These are the activations of a small neural network, seen along a few directions. Each row is one input.
Each table varies a few parts of the input and shows all the possible inputs, shuffled.
A made-up example of a description, with smaller parts first: one of 4 places along a line, together with either a single point or one of 11 places around a ring or (one of 2 separate values, together with one of 8 places around a ring).
Shared parts are said once, and a part with two or three values counts as separate values.

Other details of the inputs shift rows strongly along three fixed directions, in all tables alike. That doesn't count.

A family of inputs:
R1: [  3 -21   6  -9  -5   3 -27   3  -8  -1 -16  -1]
R2: [  6  19  12 -12  12  30   2  34  26 -18   3   1]
R3: [  3 -18   7  -6  -4   0 -26   0 -10   0 -19  -3]
R4: [-23   2   9  19 -12 -10 -15  -8 -10  10   1 -10]
R5: [-20  12 -15  26  10 -13  -1 -10  25  23  14 -19]
R6: [ 18  -2 -15  -9 -11  -8   9 -10 -21   2  10  11]
R7: [  5 -13  11  -2  -6   2 -27   1 -20  -9 -11  -3]
R8: [-3 32 11 -6  7 27 18 46 24  0 -2 12]
R9: [ 12   2 -20 -11   3   2  30  -5  -3  10   7  19]
R10: [ 15   8 -14 -14  -7  -2  28 -11  -2   2  11  11]
R11: [ 5 21  9 -2 21 32  9 40 24 -9 -8  4]
R12: [-10   8 -10  36  22  -6  -5 -16  15   7  17 -26]
R13: [ -4 -27  22   2   2 -36 -12   9  -5 -19 -25   0]
R14: [-10 -12   4  16   2  -4 -31  -7  -3  -1   2 -17]
R15: [-20  -2 -13  31  26  -4  -3 -19  22  14   6 -21]
R16: [-14 -19  23   0 -13 -42  -8  10  -7  -9 -21   5]
R17: [-28  20  -8  27   5  -9  12 -18  25  16  18 -20]
R18: [ 24   0 -15 -12   7   4  22 -13   0  -8   6   5]
R19: [ -6  -9  12  -5 -22  -4 -24   4 -20   1  -3   3]
R20: [ -1 -18  12 -14  -9   4  -9 -13 -17  -9 -15   5]
R21: [  2 -17  10  -4  -5   2 -23   0 -11   0 -21  -2]
R22: [ 16   3 -19 -18  -8  -1  23  -8   1   0  16  11]
R23: [-19  18  -8  34   9 -11   2 -11  15  16  23 -19]
R24: [ 25   0 -20  -1  13   5  22  -9 -11  -8  10   7]
R25: [ 10  -5 -10  -8  -9  -4  16 -13 -25   3   9  18]
R26: [  3 -19   9  -4  -4   4 -15  -8 -28  -8 -10   6]
R27: [ -4  17  28 -10   4  27 -15  35  18 -19 -12  -3]
R28: [ -8  24  25  -6  -2  24  -5  46  17   0 -11   8]
R29: [-23   2   9   6 -16 -12 -18 -13   2   9  -1 -14]
R30: [ 19  -2 -25 -14  -2  -2  19  -2   0   9  11  12]
R31: [ 22   1 -19 -10   8   6  28 -15   0  -9   6   6]
R32: [  4  -5  -8 -17 -14  -4  22 -19 -15   3   4  16]
Each input here is: one of 2 separate values, together with either a single point or (one of 3 separate values, together with one of 5 places along a line).
- The inputs of R7 and R6 match in every part but the choice among 2 separate values. If R2 is changed in the same way as R7 into R6, which row does it become? => R22
- A walk changes only the place on the line of 5. It starts at R19 and steps to R6. List the rest of the walk in order. => R23, R4, R25
- Which other rows does R11 become when the choice among 3 separate values takes its other values? List them by row number. => R24, R31

A family of inputs:
R33: [ 14 -26 -24  -3   0 -17   2 -38 -12   3   3  -7]
R34: [-13  -4 -10  19  12 -12   2  -5  15  14   0 -11]
R35: [ 10 -18 -21  13   5 -27  -4 -33  -8   5  10 -11]
R36: [ 31   9 -11 -14  12   7  25  25   0 -12   4  22]
R37: [ 13 -21  -1  -9  -8  -7  -9 -12 -22 -10  -4   1]
R38: [-21  17  11  12   0   5  -9  12   8   6   9  -7]
R39: [ 22  16 -12 -24  -2  20  30  16   4  -3   6  21]
R40: [-25  13   8  14   2   8  -9   5  21  15   5 -11]
R41: [ 27   2 -14 -20  11  20  23   8   3 -16   3  16]
R42: [ -9   0  -6  21  11 -11   3   2   7   8   6  -7]
R43: [ 29   9  -6 -13  12  21  24   8  -9 -14   3  17]
R44: [ -6  -4  38 -21 -37   9 -33  22 -32  -8 -26  11]
R45: [ 14 -27 -20  -1  -4 -15  -2 -36 -26  -4   2   1]
R46: [-23  14   9  13   9  -8  11   1  29   0   3 -11]
R47: [-14 -14  45 -19 -36  10 -43  22 -35  -5 -28  13]
R48: [-23  20  10  21   0   5  -8  11  15   7  10 -12]
R49: [-21  18   9   9  -4   7  -9   9  19   9   0 -13]
R50: [ 31   6 -14 -20  13  10  26  22   7  -7  -2  21]
R51: [  1 -24   5  -6 -10  -3 -18 -26 -26   2 -19  -3]
R52: [-20  20  16  15   8  -6  11  14  22  -7   7  -6]
R53: [-24  15  13   4   0  10 -10  14  18   8   1  -8]
R54: [  6 -21 -25  11   7 -27  -3 -39   1  11   6 -15]
- The inputs of R42 and R34 match in every part but one. If R36 is changed in the same way as R42 into R34, which row does it become? => R50
- What do these inputs look like to the network? => one of 2 separate values, together with either a single point or one of 4 places along a line or one of 6 places along a line
- Which other rows does R47 become when the place on the line of 4 takes its other values? List them by row number. => R38, R44, R48

A family of inputs:
R55: [ 20 -13  -7 -11   6  -7  24  -3  -4  -6   1  13]
R56: [ 18   1 -14   2  15 -14  24 -10  -3  -5  17  -1]
R57: [ 22 -10  12 -26  -6  20  -2  13 -23 -19 -26  17]
R58: [-14  34   9  12  10  24  -4  23  37   1  18 -12]
R59: [-30 -20  34  -5 -25   2 -45  -9 -19   9 -26  -6]
R60: [  6   3 -26  -7  -2 -16  21  -9   5  13   6   5]
R61: [-14  23   8  14  32  27   6  30  40  -6   3 -11]
R62: [-21  16  17   5  -4   5  -3  26  18   3 -10  -1]
R63: [ 20  13 -26  -2   3   4  26 -22   1   6  18   2]
R64: [  0  15  21   0   8  35 -18  56   3 -12 -12   7]
R65: [ 25  -8  -6  -4  -1  -9  18   0  -5 -10   6  11]
R66: [-28  -4   5  16 -10 -20 -19 -19 -12   4   2  -6]
R67: [ 25  -5  13 -27 -11  19  -9  17 -22 -22 -24  14]
R68: [ 18   0   1 -23 -11  15  11  -6 -20  -2  -8  18]
R69: [ -2  -5 -17  21  16 -26  12 -22  16  12   6 -10]
R70: [-19 -10   8  19   2 -25 -23 -19  -9   0   1  -7]
R71: [-18 -13  14  13 -20  -2 -40 -11 -24  23  -5  -9]
R72: [ 11  -7   1 -13 -23  -3   8   5 -17  -7  -2  14]
R73: [-25  -6   8  13 -13 -20 -16 -16 -14   7   0 -18]
R74: [ -1  -3 -21  13  14 -30   6 -20  17  17   7 -11]
R75: [ 20  -6 -33  -6  19   3  22 -14   9  -3  17   2]
R76: [-24  -9  -3  16  -7 -18   0 -20   3  12   3 -13]
R77: [-19  28   9   7  14  26   0  25  38   4  15  -9]
R78: [ 30 -11  -6 -26  -6  11   0   5 -14 -18  -6  13]
- What do these inputs look like to the network? => one of 2 separate values, together with either a single point or one of 5 places around a ring or one of 6 places along a line
- Which other rows does R62 become when the choice among 2 separate values takes its other values? List them by row number. => R69
- A walk changes only the place on the ring of 5. It starts at R77 and steps to R59. List the rest of the walk in order. => R68, R63, R58
- A walk changes only the place on the line of 6. It starts at R70 and steps to R56. List the rest of the walk in order. => R65, R55, R69, R74

A family of inputs:
R79: [ 14 -17 -13  -7  -1 -18  15 -18 -19  -2   8  11]
R80: [-1  5  8  3  2 -4  1 17  7 -7  5  1]
R81: [-32   4  18  21 -20 -10 -16  -6  -5  12   1 -17]
R82: [ 19 -18 -13 -18  -9  -3   1 -10 -14   0   0  10]
R83: [-12 -20  -1   3  -6  -4 -17 -15 -11   5  -9  -5]
R84: [-13   2  -3  12   9   4  -3  -3  11  12  -5  -8]
R85: [-19   0   1  16  10  -2  -9  -7  13  17  -1 -13]
R86: [-23   4  -2  21  13  -8   1  -3  20  10  12 -12]
R87: [-6 18  1 -3 10 13 20 15 21 -5  1  5]
R88: [ 20  12 -26 -15  -9   7  46  -7  -4   8  20  17]
R89: [-5 18 -3 13 16  2 19 15 17  1  4  0]
R90: [ 7 12  3  7  9  3  2 15  8 -3  2  0]
R91: [ 17  17  -5  -8  13  20  13  14  17 -10   9   2]
R92: [-27  -2   3  16   4   0 -14 -17  14   9  -5 -20]
R93: [-19   6  -2  29  20  -2  -9  -8  18  15   7 -23]
R94: [ 23 -18 -16  -9  -6  -8  -1 -19 -20   5  -4   5]
R95: [ 8 11  2  2 11 13 12 17  1 -9 -4  8]
R96: [-16   6  -4  12   2 -12   1 -11  22   8   7 -14]
R97: [ -1  17 -11   8  15   9   9  14  29   7   5  -8]
R98: [  5   1  10  -3   2  12 -11  13  -2  -2 -11   2]
R99: [  2  -8   2   2   1   0  -3   1 -14 -11  -3   3]
R100: [ 17   0 -24   3   7 -13  18 -24   0  -3  13  -4]
R101: [-8  7 13  0  4 -2  5  6  6 -5  0 -1]
R102: [ 15 -14 -18 -15  -8 -15  19 -28  -9   3   3  11]
R103: [  5 -19  11 -12 -14 -13  -6  -5 -28   1 -17  12]
R104: [-10 -14  12  -3 -15 -11 -17  -3 -10   8 -18   3]
R105: [ -2 -14 -18   7  -1 -22   5 -26  -2  10  10  -1]
R106: [-1  9 -2 11 15  1 10 -7  9 -5 10 -6]
R107: [  4  -5   3 -16  -9  -1   0  15  -3  -7  -6  10]
R108: [ -8 -20  23  -9 -22 -15 -27   9 -22  -9 -19   1]
R109: [ 13   2  -2  -7   4  13  -2  16   1 -11   1   1]
R110: [ -8  15   2  12  -5   2 -10  -2  -8   3  15  -2]
R111: [  0 -15 -21  15   7 -13  -1 -31 -10  12   0 -12]
R112: [ 14 -17   9 -33 -22   6 -13   0 -19  -6 -19  13]
R113: [ 12 -12 -14   0   0 -18  13 -15  -8  -1  11   7]
R114: [ 10  14   0 -19   3  21  10  20  17  -8  -3   6]
R115: [ -9 -17  26 -14 -26 -15 -25   1 -21  -9 -24  -1]
R116: [-22  -7   7  16  -1  -7 -25 -10   7  17  -8 -15]
R117: [-3 -1  5 -3 -4 -2 -3 13  7 -2  0  4]
R118: [ 11   7  -1 -15   4  18   5  26  12  -9   0   8]
R119: [ -6 -12 -23  12   4 -18  12 -26   0   8   9  -3]
R120: [ 11  10 -37   9   7  -1  15 -29  -8  14  31  -1]
R121: [ 7 10 -5  2 14 12  8 -1 14 -4  8 -4]
R122: [-10  20  17 -15 -15  16  -7  28  -5   1   0  15]
R123: [ 16 -16  -2 -14 -14 -18   0  -6 -23   1 -10  12]
R124: [ 23  -2 -13  -5  10  -1  21  -6 -11  -2   4  13]
R125: [  7 -11 -15  14   4 -19   2 -26  -9   7   5  -4]
R126: [ 17  10   0  -7  14  24  10  24   9 -13   8  10]
R127: [-24 -11  16  12  -4   2 -32 -15  -5   0 -15 -21]
R128: [ -2  10  21  -8 -19  29 -12  19 -12  -3  -7   2]
R129: [ -5   3  20 -11  -4   8  -3  23   0   0 -16  12]
R130: [ -8  -8   7   2 -10 -21  -9 -14  -3   1  -2  -8]
R131: [ 11 -28  -4 -20 -11  -2  -6 -15 -26   1  -8  12]
R132: [ -5   7  19  -5  -3   2   0  14   6 -10  -5   3]
R133: [ 14  -8 -14   6   4 -12   5 -12  -7  -5  12  -1]
R134: [10  8 -6  3 12 13  4 13 12 -6 12 -2]
R135: [-8  3  6  0  2  7 -7 -3 15  4 -1 -6]
R136: [ 2  3  8 -1 12 18 -4 16  3 -8  3  1]
R137: [  0  -2  11  -4   3  19 -11  19  -6 -12  -9   3]
R138: [ -7   1  20 -19 -15   5 -10  20   3  -8 -18   3]
R139: [ -1  -4  11 -16  -8   1   4   1  -3  -3 -10  11]
R140: [-1 11 -3 -1  7  7 16 15 11  2 -5  9]
R141: [ 11  16   0   1   9   7  11   9  13 -11   8   0]
R142: [ 19  -4 -16 -21   5   8  23 -13  -2   0   5  12]
R143: [  0 -11   7   4  -7  -8 -18   0 -11  -9  -5  -5]
R144: [-9  4  2  2 -3 -6 -3 10 10  7 -8 -4]
R145: [-15  -1  12  -1 -23 -12 -21  -4 -26   6   0   3]
R146: [  4   2  17  -5  -6   6 -14  23  -6 -10 -17   3]
R147: [  7  -7 -24   5   0 -21  14 -22   2  15   7  -1]
R148: [-12  -2  -1  18   5  -5 -19  -4   7   9  -5 -22]
R149: [ 17   4  -5 -17   1   2  28   3  -6 -13  -1  17]
R150: [ -5  11  -8  13  14   4  -2  -5  22   1   8 -20]
R151: [  1  -2  12 -11  -3  15 -11  18   2  -5  -7   8]
R152: [  0   4  -4 -14 -15  10  -9  -3 -16  10   5  10]
R153: [-6  6 -1 10 10 -2 12 11  8 -6  6  1]
R154: [ 3 21 -5 12  0 11 18  0  3  2 19 -2]
R155: [ 23   1  -9 -16  -3  -6  21  11  -7  -5  -3  16]
R156: [ 20 -20 -13 -15  -3  -2   6 -30 -23  -2  -1   5]
R157: [-18  -7  11  24   2 -11 -25  -7   1   0   2 -16]
R158: [-28   8   1  19 -11   5 -11 -16   7  22   8 -20]
R159: [ 0  8 12  0  1  0  3 19  4 -2 -5  7]
R160: [ -5   9   3  14  10  -2   0  -5  12  -4   8 -10]
R161: [ -5  13  -8  12  14   4   3   6  26  12   8 -10]
R162: [ -1   4  14  -2   0  10  -3   8  -5 -15 -10   2]
R163: [-12  -2   8  17  10  -4 -10   0   2  -3   6 -10]
- What do these inputs look like to the network? => one of 5 places around a ring, together with either one of 2 separate values or (one of 3 separate values, together with one of 5 places along a line)
- The inputs of R110 and R145 match in every part but the place on the ring of 5. If R160 is changed in the same way as R110 into R145, which row does it become? => R132
- The inputs of R135 and R121 match in every part but the place on the ring of 5. If R114 is changed in the same way as R135 into R121, which row does it become? => R150
- The inputs of R133 and R80 match in every part but the place on the ring of 5. If R163 is changed in the same way as R133 into R80, which row does it become? => R79
- Which other rows does R161 become when the place on the ring of 5 takes its other values? List them by row number. => R90, R94, R123, R147
- Which other rows does R158 become when the choice among 2 separate values takes its other values? List them by row number. => R152
- Which other rows does R110 become when the choice among 2 separate values takes its other values? List them by row number. => R154
